Each row below holds a small network's activations on one input, seen along a few directions.
Each table varies a few parts of the input and shows all the possible inputs, shuffled.
A made-up example of a description, with smaller parts first: one of 3 separate values, together with either a single point or one of 9 places around a ring or (one of 5 places around a ring, together with one of 6 places along a line).
Shared parts are said once, and a part with two or three values counts as separate values.

Other details of the inputs vary at random and push rows far along two fixed directions, the same in every table; ignore that.

A family of inputs:
R1: [ 4 -8  3  2 -1 -7  2  4 -7 -8 -3]
R2: [ -6   7 -11   4  18  -3   8   4  21   8  -5]
R3: [ 2  4  3  3 -5 -3 -2  0 -4  0  3]
R4: [ -5   6 -10   5  18  -2   8   3  22   7  -5]
R5: [ 4 -1  0 -4 -5 -2 -4 -3 -4  1  1]
R6: [ 3 -9  3  1  0 -7  6  2 -9 -4  2]
R7: [ 0 -1  3 -1 -6  1 -1  2 -2 -2  4]
R8: [ 0 -1  3 -1 -7  0 -2  4 -2 -1  3]
R9: [-2 -1  3 -2 -7  0  0  2 -2 -1  3]
R10: [ 2 -1 -1 -5 -4 -2 -4 -4 -6  1 -1]
R11: [-1 -2  3  0 -6 -1 -3  2 -2  0  4]
R12: [ 3 -1 -1 -4 -5 -2 -4 -3 -4  0  0]
R13: [ -3   8 -11   3  14  -6  10   8  22  10  -5]
R14: [ -4  -4 -17   2  19 -17  18  11  24   7  -7]
R15: [ 3 -2 -1 -4 -5 -1 -5 -3 -4  1 -1]
R16: [-2 -1  3 -1 -7  0 -1  1 -3  0  3]
R17: [ -4  -6  15   4  28  44  -3 -23  -9 -17  -4]
R18: [-1 -1  2 -2 -8 -1 -1  3 -2 -2  4]
R19: [-3 -1  3 -1 -6 -1 -3  1 -4  1  3]
R20: [-1  0  3 -2 -7  1 -1  3 -3 -1  3]
R21: [ -8   7 -11   6  20   2   7   1  19   5  -7]
R22: [ 3 -1 -1 -4 -4 -1 -5 -3 -5  1  0]
R23: [ 2  4  3  2 -5 -2  0  0 -4  1  2]
R24: [ 2 -1 -3 -3 -5 -1 -6 -3 -6  1 -1]
R25: [ 5 -9  2  2 -1 -7  4  3 -7 -6  2]
R26: [-4 -2  1  0 -7 -1 -3  1 -4  1  2]
R27: [ 4  0  0 -5 -4  1 -3 -2 -5  0 -1]
R28: [-2 -2  2 -1 -6 -1 -4  2 -3  0  3]
R29: [-3 -2  1  0 -6  0 -4  2 -4  0  3]
R30: [ 3  3  4  3 -4 -2 -3  0 -3  0  3]
R31: [ 3  5  4  2 -4 -1  0  2 -4  0  2]
R32: [ 4  3  3  3 -6 -1 -1  0 -3  0  2]
R33: [ 2 -1  0 -4 -4 -2 -3 -4 -5  1  0]
R34: [ -3   7 -11   3  14  -6  11   6  23   8  -5]
R35: [ 0 -1  3 -1 -7  1 -1  2 -1 -2  3]
R36: [-12   1 -12   3  19   4   7   3  22   6  -7]
R37: [ 4 -1  0 -4 -5 -1 -3 -3 -4  1  0]
R38: [-11  -8  20  12  39  57  -5 -23  -5 -21  -2]
R39: [ 1 -1 -3 -4 -5 -1 -5 -3 -6  1 -1]
R40: [ 3 -8  2  2 -1 -7  5  3 -8 -5  2]
R41: [ 1  3  1  4 -5 -2 -4  0 -5  0  2]
R42: [ 2 -1 -2 -4 -4 -2 -5 -3 -5  1  0]
R43: [-13  -8  21  12  40  57  -2 -24  -4 -20  -2]
R44: [ 5 -1  0 -5 -5  0 -3 -3 -3 -1  0]
R45: [ 3  4  4  2 -4 -1  0  2 -5  1  2]
R46: [ 0 -1  3 -1 -7  1 -1  4 -3 -1  4]
R47: [-6  7 -9  4 16 -3  8  3 19  7 -5]
R48: [ 2  3  3  3 -4 -2 -3  0 -4  0  3]
R49: [-2 -1  3 -1 -7 -1 -3  2 -3 -1  3]
R50: [ 0  4  1  3 -5 -3 -2 -1 -6  1  2]
R51: [ 3 -1  0 -5 -6 -2 -2 -3 -5  2  0]
R52: [ 4  4  4  2 -5 -2 -1  3 -3  1  2]
R53: [ 1  4  2  2 -4 -3 -3  0 -5  0  3]
R54: [ 0 -2  3  0 -6 -1 -3  2 -2 -1  3]
R55: [ 4  0 -1 -6 -6 -1 -2 -2 -4 -1  0]
R56: [-11   1 -11   3  20   5   7   3  23   5  -7]
R57: [ 5 -2  0 -4 -6 -1 -3 -3 -3  1  0]
R58: [-1 -2  3 -1 -7  0 -1  2 -2 -1  3]
R59: [ 3  4  4  2 -5 -2  0  1 -3 -1  3]
R60: [ 2 -1 -2 -3 -6 -1 -6 -3 -5  1 -1]
R61: [ 1  4  3  2 -4 -3 -2 -1 -6  1  3]
R62: [ 3 -7  3  1 -2 -8  3  4 -8 -8 -3]
R63: [ 5 -1  0 -5 -5 -1 -3 -1 -3  0 -1]
R64: [-2 -1  3 -2 -6  1  0  3 -3  0  3]
R65: [-2 -1  2 -1 -7 -1 -4  2 -3  0  3]
R66: [ -4   8 -10   2  11  -8  11   6  20   9  -5]
R67: [ 3  3  3  3 -5 -2  0  1 -3  1  3]
R68: [ 3 -1  0 -4 -4  0 -2 -4 -4  0  0]
R69: [ -5   7 -10   4  14  -3  10   4  21   7  -6]
R70: [-1 -1  3 -1 -7  0 -1  1 -3 -1  3]
R71: [ 5 -1  0 -5 -5 -1 -2 -2 -3  0  0]
R72: [ 0 -2  3 -1 -8  0 -2  2 -2 -1  3]
R73: [ 1 -1 -3 -4 -5 -2 -4 -4 -6  1 -2]
R74: [ 4  4  4  2 -6 -1  0  1 -3 -1  3]
R75: [ 5 -1  0 -5 -5 -1 -3 -1 -4  1  0]
R76: [ -5  -2 -17   0  16 -21  17  13  25   7 -13]
R77: [ -7   6 -12   6  19   0   7   2  20   7  -6]
R78: [ 3  0  0 -6 -4  0 -2 -2 -6  1 -1]
R79: [ 4 -8  3  2 -2 -7  2  4 -6 -9 -3]
R80: [ 4 -2  0 -4 -5 -1 -4 -4 -3  0  0]
Each input here is: one of 4 places along a line, together with either one of 2 separate values or (one of 3 separate values, together with one of 6 places along a line).
The inputs of R38 and R65 match in every part but the place on the line of 4. If R44 is changed in the same way as R38 into R65, which row does it become?
> R55
The inputs of R66 and R74 match in every part but the place on the line of 4. If R26 is changed in the same way as R66 into R74, which row does it become?
> R56
The inputs of R14 and R25 match in every part but the place on the line of 4. If R22 is changed in the same way as R14 into R25, which row does it become?
> R15
Which other rows does R37 become when the place on the line of 4 takes its other values? List them by row number.
> R51, R57, R68
Which other rows does R80 become when the choice among 3 separate values takes its other values? List them by row number.
> R30, R54
Which other rows does R9 become when the place on the line of 6 takes its other values? List them by row number.
> R16, R19, R26, R43, R64
Which other rows does R14 become when the choice among 2 separate values takes its other values? List them by row number.
> R1
Start at R79 and move only the place on the line of 4, one step at a time. The first step leads to R1. Which rows follow, in order?
> R62, R76
Which other rows does R76 become when the choice among 2 separate values takes its other values? List them by row number.
> R6

A family of inputs:
R81: [-1 -1 -4  1  0 -7  4  4  2  2 -1]
R82: [ 1  8 -4 -1 -2 -4 -1  1  5  7  1]
R83: [ 0 -1 -3  0  0 -8  4  4  3  2 -1]
R84: [-3  4 -4 -3 -4 -3 -1  3  7  7  2]
R85: [-2 -1 -4  2  3 -6  3  4  4  1 -1]
R86: [ 2 -2 -3 -1  0 -8  5  5  4  2  0]
R87: [-4  3 -4 -2 -4 -3 -2  3  7  5  1]
R88: [  5  -3  15  -2  -7  20 -12 -14 -24 -10   6]
R89: [-13  -5   4  11  54  44  12 -14  19 -13 -12]
R90: [ 1  8 -4 -1 -2 -4  0  1  5  7  0]
R91: [-4  4 -4 -3 -4 -2  0  3  6  6  2]
R92: [ 1 -1 -3 -1  0 -8  5  4  3  2 -1]
R93: [  9  -8  19   2 -13  10 -10  -6 -28 -14   9]
R94: [ 1 -2 -3  0  0 -7  4  6  5  0 -1]
R95: [ 1 -1 -3 -1  0 -8  5  5  4  0 -2]
R96: [  5  -3  15  -3  -9  17 -13 -12 -23 -10   4]
R97: [  2  -2  -3  -1  -5 -13   3   6   2   2   0]
R98: [ 1 -2 -3 -1  0 -7  5  5  4  2 -1]
R99: [  6  -6  18   2 -14   8 -10  -7 -30 -12   9]
R100: [  3  -1  -4  -1  -6 -14   3   7   3   2   0]
R101: [ 0  8 -4 -1 -2 -4  0  1  5  6 -1]
R102: [ 1  7 -4  0 -3 -4 -2  2  6  6  0]
R103: [-3  3 -4 -2 -4 -3 -2  3  7  6  1]
R104: [ 0 -1 -3  0  0 -8  4  5  3  1 -3]
R105: [  5  -4  15  -1  -9  19 -14 -13 -24 -11   5]
R106: [ 0 -1 -4  1 -1 -9  3  5  4  1 -2]
R107: [ 0  3 -7 -5 -2 -4 -1 -1  5  6 -1]
R108: [-1 -1 -4  0  0 -8  4  5  3  1 -3]
R109: [-1 -1 -4  1  1 -8  3  4  4  2 -1]
R110: [  5  -7  18   4 -10  12 -11  -8 -28 -15   7]
R111: [ 1  7 -4  0 -2 -4 -2  1  6  7  0]
R112: [-13  -1   0   7  49  43   4 -19  20  -7 -11]
R113: [ 0 -1 -4  0  0 -8  5  4  3  2 -1]
R114: [ 1 -2 -3  0  2 -7  5  3  4  1 -1]
R115: [-4  4 -3 -3 -4 -3 -1  3  7  6  0]
The inputs of R92 and R97 match in every part but one. If R88 is changed in the same way as R92 into R97, which row does it become?
> R112
Describe the family of inputs behind these rows.
> one of 5 places around a ring, together with either one of 3 separate values or one of 4 places along a line
Which other rows does R113 become when the place on the line of 4 takes its other values? List them by row number.
> R81, R92, R98
List by row number the other rows that have the place on the ring of 5 in common with R87.
> R94, R100, R102, R105, R106, R110
Which other rows does R103 become when the choice among 3 separate values takes its other values? List them by row number.
> R111, R112
